Each row below holds a small network's activations on one input, seen along a few directions.
Each table varies a few parts of the input and shows all the possible inputs, shuffled.
A made-up example of a description, with smaller parts first: one of 2 separate values, together with either a single point or one of 9 places around a ring or (one of 5 places around a ring, together with one of 6 places along a line).
Shared parts are said once, and a part with two or three values counts as separate values.
In the rows, zero is written as 128.

Other details of the inputs shift rows strongly along two fixed directions, in all tables alike. That doesn't count.

Table:
x1: [112 118  79 116 139 128 129 152 102 112 122 142]
x2: [ 92 118  92  97 153 145 154 138  96 148 135 146]
x3: [106 113  86 139 142 148 127 155 114 116 105 143]
x4: [ 88 123  85 127 153 151 133 161 120 122 109 134]
x5: [142 145 143 134 138 122 116 115 145 135 104 114]
x6: [ 58  94 168 133 111 139 111 159 123  86 199 163]
x7: [138 142 140 118 138 117 121 111 138 144 115  97]
x8: [147 148 131 114 126 109 136 112 137 136 126 112]
x9: [115 111  75 127 138 139 125 148 103 119 114 136]
x10: [152 150 136 130 126 113 131 114 144 129 115 128]
x11: [125 110 218 148  93 120  90 118 148  97 188 141]
x12: [ 68  82 166 124 119 137  91 167 114  88 200 142]
x13: [112 111  81 138 137 148 139 161 119 116 110 143]
x14: [107 112  83 119 147 137 120 158 108 122 113 126]
x15: [ 99  77 161 151  91 148 107 174 130  82 193 165]
x16: [160 137 129 125 117 112 128 106 129 130 118 118]
x17: [123 154 141 131 137 123 132  96 142 142 114 116]
x18: [141 142 145  98 145 121 139 103 124 162 129 122]
x19: [173 130 122 133 107 121 135 116 138 135 117 115]
x20: [130 148 140 133 134 124 144 108 153 146 117 110]
x21: [141 156 138 125 128 114 138 109 146 133 117 124]
x22: [158 130 131 131 123 126 121 117 139 143 112 100]
x23: [ 55  94 164 135 117 141 108 156 120  86 196 162]
x24: [158 133 135 147 118 135 124 115 146 137 102 116]
x25: [133 142 142 122 131 125 133 107 144 150 123  93]
x26: [154 146 136 138 120 117 130 104 138 127 111 131]
x27: [ 92 130  84 122 146 136 138 149 109 111 116 152]
x28: [115 105 224 128 105 123  87 134 154 114 198 105]
x29: [ 94 114 229 141 105 126  95 121 159 115 190 121]
x30: [149 141 136 123 133 114 112 109 132 137 118 107]
x31: [139  89 212 144  84 131  86 134 149 110 188 115]
x32: [165 131 127 134 113 117 123 103 128 131 117 120]
x33: [151 140 148 120 134 131 139 102 130 154 117 140]
x34: [158 144 134 136 116 118 136 111 143 127 114 131]
x35: [140 148 132 116 135 110 127 103 129 135 122 111]
x36: [144 150 137 133 134 114 122 105 137 128 112 127]
x37: [132 106  73 128 117 135 141 152 106 113 119 146]
x38: [101 114  78 115 147 139 138 162 114 124 123 125]
x39: [ 91  78 158 127 108 136 100 182 123  85 205 148]
x40: [122 100  80 133 129 145 126 153 106 120 110 132]
x41: [150 138 136 142 127 132 124 116 148 139 105 113]
x42: [117 117  79 137 131 144 142 158 119 113 116 152]
x43: [107 141 101 139 144 119 165 177  46 152 130 151]
x44: [109 122  77 129 142 141 139 164 118 114 115 150]
x45: [116 112  75 126 134 134 129 145 100 114 120 143]
x46: [128 101  74 132 125 144 135 159 112 121 115 133]
x47: [140 147 132 116 122 112 145 103 138 141 129 111]
x48: [129 107  76 129 121 136 134 146 101 112 118 146]
x49: [ 81  74 163 129 116 145  88 183 122  90 196 136]
x50: [130 150 144 129 142 122 123 110 146 141 105 110]
x51: [155 136 132 123 130 116 124 122 142 141 118 101]
x52: [150 143 141 141 127 124 120 103 139 132 108 122]
x53: [136 149 134 116 126 112 140  97 132 139 127 111]
x54: [125 111  73 126 126 138 140 159 112 119 123 137]
x55: [159 143 133 118 121 107 129 114 137 133 123 114]
x56: [126 150 154 111 143 130 148  95 134 163 127 134]
x57: [131 146 137 120 133 118 130  97 134 144 124 103]
x58: [159 138 137 147 120 129 121 102 138 130 107 125]
x59: [108 114 238 118 115 127 103 119 145 129 203 145]
x60: [150 143 130 121 130 110 119 107 128 132 119 115]
x61: [126  94 216 139  93 122  82 132 147 108 189 116]
x62: [157 134 144 125 126 134 138 103 128 153 114 143]
x63: [148 146 129 117 129 115 138 117 141 139 126 106]
x64: [163 140 135 143 112 121 130 103 137 126 109 133]
x65: [122 105  76 127 134 141 137 159 113 122 116 129]
x66: [144 145 142 134 137 129 120 120 149 137 106 110]
x67: [115 108  87 105 143 147 143 146  93 139 124 153]
x68: [ 89 129  85 126 155 141 130 147 112 118 110 143]
x69: [ 90 130  82 123 138 140 154 146 116 118 121 150]
x70: [125 105  78 133 129 142 126 145 102 118 114 137]
x71: [105 117  84 131 147 144 133 165 120 116 112 141]
x72: [ 97 146 106 151 148 126 167 179  53 147 125 167]
x73: [163 136 128 125 112 112 134 112 135 132 120 118]
x74: [141 154 137 128 130 121 139 116 150 135 117 119]
x75: [130 142 143 121 132 120 129 103 140 148 121  97]
x76: [163 127 138 113 121 130 136 104 120 156 120 130]
x77: [124 148 145 133 136 131 136 108 151 146 113 106]
x78: [133 154 138 130 126 124 148 108 151 141 122 118]
x79: [141 147 132 119 124 117 146 108 144 144 131 106]
x80: [115 108  84 144 134 150 129 152 114 116 101 144]
x81: [144 149 137 114 128 108 129 104 132 134 124 112]
x82: [147 151 137 130 130 112 125 108 139 128 112 129]
x83: [165 139 133 142 107 121 135 109 142 128 112 134]
x84: [100 123  86 131 150 140 122 151 111 115 109 146]
x85: [ 92  77 164 152  99 144  97 160 119  76 190 169]
x86: [139 149 140 131 139 123 135 116 152 140 112 109]
x87: [136 140 135 121 129 120 141 110 144 148 126  97]
x88: [151 139 145 101 139 121 132 107 123 158 126 124]
x89: [102 120  96 110 156 148 141 149 101 136 120 163]
x90: [132 149 133 118 129 113 134  95 132 141 127 111]
x91: [134 157 140 127 136 116 128 100 138 132 114 123]
x92: [161 132 133 147 116 129 131 117 147 134 108 121]
Each input here is: one of 2 separate values, together with either a single point or (one of 5 places along a line, together with either a single point or one of 8 places around a ring).
The inputs of x18 and x59 match in every part but the choice among 2 separate values. If x39 is changed in the same way as x18 into x59, which row does it become?
> x44
The inputs of x88 and x89 match in every part but the choice among 2 separate values. If x67 is changed in the same way as x88 into x89, which row does it become?
> x33
The inputs of x27 and x81 match in every part but the choice among 2 separate values. If x77 is changed in the same way as x27 into x81, which row does it become?
> x25
Which other rows does x34 become when the place on the ring of 8 takes its other values? List them by row number.
> x3, x11, x13, x26, x41, x42, x52
Which other rows does x8 become when the place on the line of 5 takes its other values? List them by row number.
> x37, x47, x55, x73
Which other rows does x19 become when the choice among 2 separate values takes its other values? List them by row number.
> x15
Which other rows does x48 become when the place on the line of 5 takes its other values? List them by row number.
> x1, x16, x53, x81

Table:
x93: [123  94 127 137 118 145 116 148 115 119 144 144]
x94: [ 96 119 122 125 130 128 122 138 126 108 149 131]
x95: [114 109 126 140 123 130 116 158 122 109 141 132]
x96: [108 155  47  72 187 121 183 146  56 196  95 105]
x97: [162 131 158 132 121 125 124 101 145 145 119 115]
x98: [164 138 145 127 110 111 127 104 140 128 124 115]
x99: [171 134 143 133 104 112 124 107 133 129 126 117]
x100: [ 93 109 128 121 137 146 123 136 128 122 144 138]
x101: [167 137 150 145 115 114 116 119 138 131 123 108]
x102: [128 145  34 109 155 131 158 126 109 133  71 131]
x103: [ 97 111 132 126 134 143 116 147 127 120 137 133]
x104: [139 162 170 136 125 115 145 104 134 145 129 136]
x105: [159 138 149 136 114 110 124 109 140 126 123 109]
x106: [174 128 151 131 111 123 121 104 138 140 128 121]
x107: [100 116 122 127 127 128 119 145 124 107 145 133]
x108: [102 116 129 138 128 140 120 157 128 113 139 128]
x109: [122 102 126 141 121 141 115 154 116 120 135 136]
x110: [108 106 127 129 127 144 126 143 127 121 142 139]
x111: [128 160  51 132 160 131 175 130  92 154  63 154]
x112: [100 110 124 113 134 142 124 135 128 117 149 143]
x113: [101 115 121 115 128 132 125 134 127 113 150 141]
x114: [125 108 115 140 113 129 119 154 112 106 140 136]
x115: [116 108 122 122 124 143 128 141 126 117 148 143]
x116: [124 166 169 129 135 115 141  96 136 147 132 136]
x117: [115 110 118 121 118 133 128 145 126 111 148 143]
x118: [ 99 116 124 130 135 131 117 152 126 111 140 131]
x119: [103 111 126 133 128 144 122 153 127 119 139 134]
x120: [154 143 146 126 111 112 131 103 146 129 131 113]
x121: [151 148 153 138 121 112 125 113 152 134 126 103]
x122: [155 139 160 141 123 119 117 117 147 135 119 106]
x123: [105 105 123 115 132 143 121 140 125 116 148 146]
x124: [154 147 150 134 116 111 129 105 147 129 128 105]
x125: [163 129 151 125 117 122 125 104 144 139 127 121]
x126: [112 105 131 136 124 142 116 153 122 118 137 135]
x127: [120 102 118 124 116 132 122 149 120 109 146 147]
x128: [173 174  64 108 153 116 158  83 134 163  53 109]
x129: [137 146 159 133 131 120 118 111 151 139 121 105]
x130: [172 130 146 130 106 114 121 108 136 133 127 122]
x131: [164 138 153 147 119 121 116 119 138 136 117 107]
x132: [ 90 133 141 130 138 133 138 140 110 123 144 163]
x133: [ 89 120 127 130 140 140 118 149 130 116 141 128]
x134: [113 149  42 117 170 142 156 128 116 152  61 122]
x135: [101 106 130 122 134 145 119 139 126 120 142 140]
x136: [159 153 164 143 121 114 136 105 121 146 121 140]
x137: [ 99 117 119 118 126 129 126 134 124 109 149 137]
x138: [134 150 154 130 130 111 121 105 153 136 129 104]
What do these inputs look like to the network?
> either a single point or (one of 5 places along a line, together with either a single point or one of 8 places around a ring)
Start at x103 and move only the place on the ring of 8, one step at a time. The first step leads to x129. Which rows follow, in order?
> x118, x107, x102, x128, x123, x135

Table:
x139: [154 156 126 130 141 122 136 101 141 147  93 118]
x140: [108 125 121 119 134 130 133 135 124 123 139 134]
x141: [118 121 121 122 132 131 137 141 105 134 135 138]
x142: [133 113 121 132 118 132 127 143 113 124 135 138]
x143: [103 125 124 128 139 139 126 136 129 124 131 130]
x144: [134 111 118 131 120 134 123 144 116 122 133 136]
x145: [114 118 111 123 126 134 124 136 131 116 134 127]
x146: [118 125 122 126 127 129 134 133 113 122 136 149]
x147: [103 129 129 129 136 135 134 140 125 128 131 138]
x148: [115 114 114 122 127 132 118 133 130 112 131 128]
x149: [119 126 119 142 126 122 118 151 118 112 130 124]
x150: [127 113 249 146  93 119  89 116 157 111 200 135]
x151: [122 115 117 121 134 133 126 143 114 128 134 135]
x152: [111 123 117 136 130 135 132 143 131 122 127 135]
x153: [113 127 126 137 132 136 132 137 116 125 128 149]
x154: [158 155 120 119 137 116 138  97 137 145 100 118]
x155: [165 149 116 124 127 118 134 101 142 138  95 114]
x156: [113 122 125 117 132 130 135 144 114 135 139 130]
x157: [120 108 115 122 128 134 116 140 124 121 131 121]
x158: [113 121 116 136 131 138 129 143 134 119 127 131]
x159: [111 115 116 132 132 138 117 138 134 115 122 128]
x160: [151 163 135 132 138 120 145  98 134 153  97 120]
x161: [158 153 120 124 129 115 140  99 147 142 103 106]
x162: [161 145 119 122 130 121 132 104 140 150 102  97]
x163: [121 118 118 136 128 139 122 143 131 114 122 138]
x164: [154 150 125 116 139 120 136 101 135 156 106 100]
x165: [139 103 237 140  85 115  95 123 147 113 204 123]
x166: [148 157 124 117 138 117 136  94 142 148 106 107]
x167: [123 119 120 141 124 138 124 141 127 116 124 143]
x168: [116 121 117 126 124 129 132 139 128 118 138 134]
x169: [175 140 241 133  91  99 105  87 172 143 171  91]
x170: [107 119 119 117 136 130 121 129 125 119 135 131]
x171: [104 127 125 129 138 137 132 140 128 126 130 134]
x172: [111 120 115 133 132 140 123 140 135 118 126 127]
x173: [127 119 115 132 119 131 130 136 119 115 132 145]
x174: [144 154 130 126 143 121 129  96 146 148  96 108]
x175: [106 128 121 118 133 129 137 137 120 126 137 137]
x176: [117 121 121 142 126 136 132 140 124 118 127 142]
x177: [153 168 130 134 139 105 133 108 128 146  98 103]
x178: [127 117 115 130 119 131 125 137 123 113 132 142]
x179: [155 153 126 117 139 119 143 104 132 158 105 103]
x180: [122 113 114 125 127 134 129 145 123 125 136 124]
x181: [122 121 119 130 121 130 133 135 120 116 137 141]
x182: [123 120 123 143 122 137 127 140 124 117 126 145]
x183: [125 117 120 125 130 132 128 141 109 130 135 140]
x184: [119 122 120 126 128 129 129 133 117 121 136 147]
x185: [131 110 117 126 123 135 121 145 121 121 131 130]
x186: [113 113 121 117 136 132 120 136 119 128 135 124]
x187: [166 153 127 124 133 115 143 101 122 158 101 118]
x188: [112 127 123 123 130 128 137 133 113 124 138 145]
The inputs of x139 and x163 match in every part but one. If x150 is changed in the same way as x139 into x163, which row does it become?
> x167
The inputs of x180 and x179 match in every part but one. If x148 is changed in the same way as x180 into x179, which row does it become?
> x170
What do these inputs look like to the network?
> one of 2 separate values, together with either a single point or (one of 3 separate values, together with one of 8 places around a ring)
Which other rows does x186 become when the choice among 2 separate values takes its other values? List them by row number.
> x157
Which other rows does x173 become when the choice among 2 separate values takes its other values? List them by row number.
> x146
Which other rows does x141 become when the choice among 3 separate values takes its other values? List them by row number.
> x160, x188
